These are the activations of a small neural network, seen along a few directions. Each row is one input.
Each table varies a few parts of the input and shows all the possible inputs, shuffled.
A made-up example of a description, with smaller parts first: one of 2 separate values, together with either a single point or one of 9 places around a ring or (one of 4 places along a line, together with one of 8 places around a ring).
Shared parts are said once, and a part with two or three values counts as separate values.

Other details of the inputs vary at random and push rows far along two fixed directions, the same in every table; ignore that.

Rows:
r1: [  5   4 -14 -20   9  -1   0  11  28  22   7]
r2: [  4 -12  -2  30 -28  -9  -7 -34 -22 -29 -33]
r3: [ 20   6 -19   2  -3 -10 -20 -11  14   3   3]
r4: [-14 -13  16  -9   4  11  12   7  -5 -11   3]
r5: [ 2  2 10  6  6 -5 -7  2 15 14 17]
r6: [  5   5  12 -15  19   1  -3   4  16   1  13]
r7: [ -1 -20  -2  -1 -19   6   9 -15 -15 -30 -26]
r8: [ 7  0  3  8 -4 -1 -7 14 20 12 18]
r9: [-11  12  -8  -7  21  -1   3  -8   5   1   9]
r10: [ -5  16  -8  -4  12  -5 -13  -3  21   9  29]
r11: [-34   8  25  -3  30   7  15   4   4   8  21]
r12: [  4  -1  -9  -8   7   4  -4  14  -2   5 -12]
r13: [-34  -9  31   9 -16   7  20 -21 -19 -55 -17]
r14: [  4  -2 -17   0   6  -1 -12  19   6  16  23]
r15: [-32   6  21 -23  26  14  17  16  -1  -9   4]
r16: [11 -6  7  7 -8 -1 -3 10 14  2  6]
r17: [-14 -17   6  12 -21  -3  12 -15 -18 -21 -38]
r18: [ 1  4 -4 12 13 -4 -3  2  1 19  6]
r19: [-23 -12  15   4   0   9   9   6  -8  -6   8]
r20: [ 24 -26 -14  11 -33  -8   2 -15  -6 -11 -31]
r21: [ 37  -1 -30   3  -3 -13 -11 -10  13  19 -14]
r22: [-31  13   7  -1   5   8   4  -2   2 -29  19]
r23: [-33   3   2   4   3   4   9  -1  -4  -5  -1]
r24: [ -1  30   7 -18  11   3   4  22  -7  46  42]
r25: [ 36   0 -31  20 -26 -15 -22   4  28  21   8]
r26: [-11   0   6   7  13   5   4 -10 -29 -22 -22]
r27: [  3  -4  -2   5 -16   3   2 -13  -9 -39 -18]
r28: [ -5  -1 -20  -1  -3  -2  -5   3   6   3  15]
r29: [  9  -8 -26  19 -22  -8 -10  -8 -14  -3 -33]
r30: [-14   3   9  -5  14  -5  13  -9  14   9  11]
r31: [  0  -6   9   3 -16   1   8 -10   4 -26 -10]
r32: [-11   4  15  -6   5  -5   3 -11  20  -1  17]
r33: [ 30  -2  -6  -4  -4  -2 -10  15  20   5   4]
r34: [-15   1  -3 -12  16  10  -3  16  -3  -4  19]
r35: [-11  14  31 -14   0   7  22   5 -33  10   7]
r36: [-12  -2  27  -6  11   4   5  -7  -1 -17   1]
r37: [ -3 -18   1   2  -8  10   4  -4 -31 -33 -25]
r38: [-32  30  27 -19  16  18  17   8 -41   1  22]
r39: [-29   0  29  -2  23   5  18  -4  -6  -6   3]
r40: [-5  2 18 -8  8  8  5 13 16 -7 16]
r41: [ 34  19 -13  -9  -8  -2  -8  12 -23  35   4]
r42: [ 39  -1 -17   1   0  -9 -23   2  13  14  -2]
r43: [-1 -7 -7 -9 -3 -5  3  8 26 19 23]
r44: [  2   0   2   8  -7 -10  -6 -14  17   7   8]
r45: [  5 -12   2  25 -33  -6   1 -17  -7 -28 -21]
r46: [-20  -2  17 -12  14   9  12  13   0   0  -3]
r47: [ 20 -11 -27  -3 -14  -2  -8  -3   5   0  -8]
r48: [ -6  -6 -13   9 -14  -1   0 -12 -23 -23 -37]
r49: [ 11  13 -10 -15  32  -1  -7  14  22  31  21]
r50: [  5   7  -5   6   3   0 -11  19  21  15  29]
r51: [  8   7 -15   1  -6  -1  -9  -1  12 -11   7]
r52: [ 0 -1 -3  3  3 -2 -2 19 15 31  6]
r53: [  4  -7   0  23 -17   1  -9  -4 -24 -32 -20]
r54: [-20   5   0   2  12   5  -1  18   2  15  10]
r55: [ -3   7   8 -18  13   1  -1  -8  22  -4  15]
r56: [-25 -14  38  13  -5   4  12 -23 -32 -46 -27]
r57: [-37   7  16 -22  19  11  19   6  15  -1  12]
r58: [ 38 -27 -16  28 -35 -14  -9  -1 -14  10 -53]
r59: [-10   8  14 -17  14   0   4  -6  27   2  24]
r60: [  6   6  -4 -13  17  -5   5  -1  33  28  17]
r61: [-22  23  32 -16   7  11  22  10 -26  19  25]
r62: [ 29   2 -36  -8  -4  -9 -15  11  26  31  -4]
r63: [-39   2  29   8  11  10   5 -16 -35 -48  -9]
r64: [ -8   6  -7   9   8  -4   1 -10   8  14   9]
r65: [ 13   3  -2  -4   2   3  -7  11   6 -11   6]
r66: [ -6  18  29 -24   4  10  23   8 -27  12  10]
r67: [ 12  24  13 -34  11   5   9  18  -7  33  25]
r68: [ 53  -8 -29   5 -29 -12 -19  -1  27  10 -13]
r69: [  5  -5  -3 -20  12   7   0  19  17  13  20]
r70: [  2   3   3  13   3  -3 -13  -2   3   6   9]
r71: [-13  14  -9  -1  20  -3   2  -6   8   9  16]
r72: [ 27  -6 -20  18 -12 -15  -8 -13  17  31 -10]
r73: [  0  28  13 -31  15  11   9  16 -20  21  23]
r74: [-41 -18  33   1   0  15  22  -5 -29 -39 -11]
r75: [-4 -8 -6  8 -3  4 -5 11 -2  8 10]
r76: [  6   0 -16   0   5   0  -9  14  -4   9 -11]
r77: [ 37  -7 -11   5   2 -10  -6   1  15  31 -11]
r78: [ 27 -22 -24  31 -42 -17  -7 -14  -9   6 -49]
r79: [ 20  10 -15 -10   5  -5 -16  -6  27  11  12]
r80: [-32  10  28 -23  41  15  19   3   2  -8  15]
r81: [ -1 -12 -17   6 -16  -1  -1 -11 -18 -25 -16]
r82: [ 51  -4 -31  16 -20 -11 -29  12  10  11  -8]
r83: [-15  -6  -1  14  -3   4   0   3 -30 -18 -27]
r84: [ 12  -4 -11  21   1  -4  -7  -8 -21  -2 -23]
r85: [  8  -6   2  15  -8  -2 -11 -17 -27 -31 -28]
r86: [ -3 -18 -13  19 -27  -3   0 -14 -18 -17 -17]
r87: [  2 -18  -9  14 -25  -6   1  -9  -3  -3 -10]
r88: [  9   0  -6  -8   8  -3   5 -13  11   4  -8]
Description of these inputs: one of 8 places around a ring, together with either a single point or (one of 2 separate values, together with one of 5 places around a ring).
Changing only the place on the ring of 8 turns r22 into r27. The same change can be made to r53. Which row results?
Answer: r65
Changing only the place on the ring of 8 turns r17 into r1. The same change can be made to r39. Which row results?
Answer: r80
Changing only the place on the ring of 8 turns r13 into r51. The same change can be made to r30. Which row results?
Answer: r9
Which other rows does r15 become when the choice among 2 separate values takes its other values? List them by row number.
Answer: r1
A walk changes only the place on the ring of 5. It starts at r16 and steps to r56. List the rest of the walk in order.
Answer: r39, r58, r74
Which other rows agree with r45 in the place on the ring of 8? List them by row number.
Answer: r5, r8, r11, r19, r44, r52, r61, r72, r78, r87
A walk changes only the place on the ring of 8. It starts at r24 and steps to r61. List the rest of the walk in order.
Answer: r35, r66, r67, r73, r41, r38
Which other rows does r88 become when the choice among 2 separate values takes its other values? List them by row number.
Answer: r80

Rows:
r89: [-34   5  20  -3  12   5  13 -17  -5 -29  -3]
r90: [29  5 -6 -4 -2 -6 -1  4  2 37 -4]
r91: [-4  4 -4 -6 13 -3  0  5 33 25 27]
r92: [-27  -5   8  11   0   7   4  -6 -17 -24  -4]
r93: [ -6   5   1 -18  15   1   3   1  19   5  11]
r94: [10 -1 -5 -7  6 -3 -1 -2 14  3 -2]
r95: [ -5  20  11 -25  28   3  10  16  15  38  32]
r96: [-20 -10  22   5  -8   6  17 -11 -14 -27 -19]
r97: [-16  -2  11   7   2   0   8 -20  -9 -28 -16]
r98: [  1  12   3  -8   9   2   2  14 -15  21  10]
r99: [-3  9 -2 -6 17 -6 -4  0 27 13 19]
r100: [ 17  -1 -13   9  -5  -9  -8 -10  15   7  -9]
r101: [ 27   9 -15   0  -4  -3  -8  13  -8  36   4]
r102: [  2   3 -17   4   3  -3  -9  11  18  21  23]
r103: [-25  -9  16   6   2   1  11 -15  -8 -22  -9]
r104: [ 15  -9  -6   0  -4  -6  -2  -8   4  -5 -18]
r105: [  8   0 -13  -1   2   1  -9   6   2  -1   0]
r106: [-14  -4  23  -8   2   7  12  -9 -10 -26  -8]
r107: [-15  21  -6 -12  28   0  -8  17  28  17  44]
r108: [ 32 -15 -19  18 -16 -14 -14  -8  16  20 -13]
r109: [  6  13   7 -16  19   0   4  12  11  37  18]
r110: [-23   8  27 -14  13   9  19  -5 -22  -2  -3]
r111: [ 23  -7 -19  12 -24  -7 -12   9   4  14  -8]
r112: [-27   3  21  -8   6  13  10   1 -20 -33   6]
r113: [  0   7   0 -18  21   2  -1   7  28  14  20]
r114: [-26  12  24 -25  24  11  15   5  15  -6  30]
r115: [29 -4 -7 -3 -9 -7 -6  1 15 12 -1]
r116: [ 17   9   1 -12  10  -5   1   9   6  37   8]
r117: [-30  14   8  -4  19   8   0   2   1 -14  20]
r118: [-27  11  24 -27  22  10  14   5  15  -5  30]
r119: [ 11  -7 -16  22 -24  -6 -11 -16 -20 -20 -30]
r120: [  0   2 -11  12  -5  -3  -8  -5  -7 -12  -6]
r121: [ 16   1 -19  -2   2  -3 -12  11  10   9   6]
r122: [-17   7  18  -2   6  11  11   1 -39  -8  -7]
r123: [ 29 -11 -28  20 -20 -13 -19   2   5  17  -7]
r124: [ 25 -16  -6  13 -20  -8  -5  -3   6   8 -21]
r125: [-1  4  2 -6 -1  5  0  7 -4 -9 10]
r126: [ 31 -15 -12  12 -22 -11  -6  -1  11  14 -18]
r127: [  9  -5  -4  12  -4  -6  -6 -16   4  -7 -17]
r128: [14 -3  4 -6  0 -1 -2  0 12  4  2]
r129: [  9   3 -18  -6   1  -1 -10   8   7   6   5]
r130: [  8   2 -11  -1  -1  -4  -9  21  18  22  20]
r131: [-35  -6  11   8  -3   8   9 -10 -24 -31  -7]
r132: [-33  -1  19   2   0  11  14   3 -19 -29   0]
r133: [ -8  14   1 -25  30   4   3  12  37  20  34]
r134: [ 35  -7 -15  17 -31  -8  -9  -7 -38  10 -39]
r135: [ 11 -12  -8  13 -11  -9  -2 -11   7   4 -12]
r136: [12  2 -5 -9  7 -7 -4 17 37 34 24]
r137: [-14 -19  20  14 -23   3  16 -21 -29 -39 -42]
r138: [-4  6 -8 -9 12  4 -3 10  7 -1 14]
r139: [-37   9  13   1  11  10   8  -8 -16 -32   5]
r140: [ 11   3 -18  -3   2   0  -8   8   8   5   6]
r141: [-23  -5  14   6  -5   9   6   3 -17 -23  -6]
r142: [-11   4   9  -6   1  10   4   3 -10 -17   9]
r143: [ 23 -13 -25  23 -23 -11 -14  -4  -4   5 -16]
r144: [-27  -6  17   8  -9  10  12  -2 -25 -32 -12]
r145: [ 41  -8 -18  21 -31  -9 -10  -5 -38  11 -40]
r146: [ 41 -16 -21  18 -39  -9 -15  -9 -20  -9 -35]
r147: [-14  -4  16   3  -5  11   5  -6 -27 -35 -10]
r148: [-13  -4   4   1   1  -3   5  -8   8  -1   2]
What do these inputs look like to the network?
Answer: one of 2 separate values, together with one of 5 places along a line, together with either a single point or one of 5 places around a ring
Changing only the choice among 2 separate values turns r134 into r110. The same change can be made to r121. Which row results?
Answer: r104
Changing only the choice among 2 separate values turns r108 into r92. The same change can be made to r136. Which row results?
Answer: r130
Which other rows agree with r90 in the choice among 2 separate values and the place on the line of 5? List them by row number.
Answer: r91, r96, r100, r114, r133
Which other rows does r125 become when the place on the line of 5 takes its other values? List them by row number.
Answer: r112, r142, r146, r147
Which other rows does r127 become when the choice among 2 separate values takes its other values? List them by row number.
Answer: r117
Which other rows agree with r137 in the choice among 2 separate values and the place on the line of 5? List them by row number.
Answer: r89, r93, r110, r118, r148
Which other rows does r144 become when the place on the ring of 5 takes its other values? List them by row number.
Answer: r102, r139, r140, r142

Rows:
r149: [ 32   2 -27   0  -5  -2 -19   8  -4  -2  -9]
r150: [  5  -6  -8   2 -12   7  -5 -10 -16 -41 -19]
r151: [  0 -18   6  16 -11  -8   5 -12   8   6 -12]
r152: [ 23  -5  -8   9 -11 -11  -1   8   1  48  -5]
r153: [  6  28   8 -32  26   3   3  23   3  28  35]
r154: [ -9   8 -10 -27  29   4  -5   9  43   0  40]
r155: [-23   3  34 -19  13  11  24 -15 -12 -19 -17]
r156: [-27  -1   9  18 -12  11   6  -1 -49 -29 -15]
r157: [  7  -6   4   0   0  -4   1 -20  16 -22 -14]
r158: [-19  21  29 -37  37  10  18  11   3  19  26]
r159: [ 22   3 -10  16 -21 -10  -6   9 -19  29  -6]
r160: [ 18  -9   6  -6  -3  -4   3 -15  13  -2 -18]
r161: [-13 -12  -9  19 -10  -6  -9 -10   8 -19  -2]
r162: [ 40 -11 -47  32 -30 -13 -28   8  -5  19 -17]
r163: [-44  -9  20  11   5   4  14 -20   5 -29   0]
r164: [-26 -17  29  13 -12   2  22 -17 -26 -18 -29]
r165: [ 16   1 -29  13 -11  -9 -25  20  29  23  22]
r166: [ -8  27   3 -29  28  16   0  21   0   9  40]
Changing only one part turns r157 into r163. The same change can be made to r166. Which row results?
Answer: r156
What do these inputs look like to the network?
Answer: one of 2 separate values, together with one of 9 places around a ring
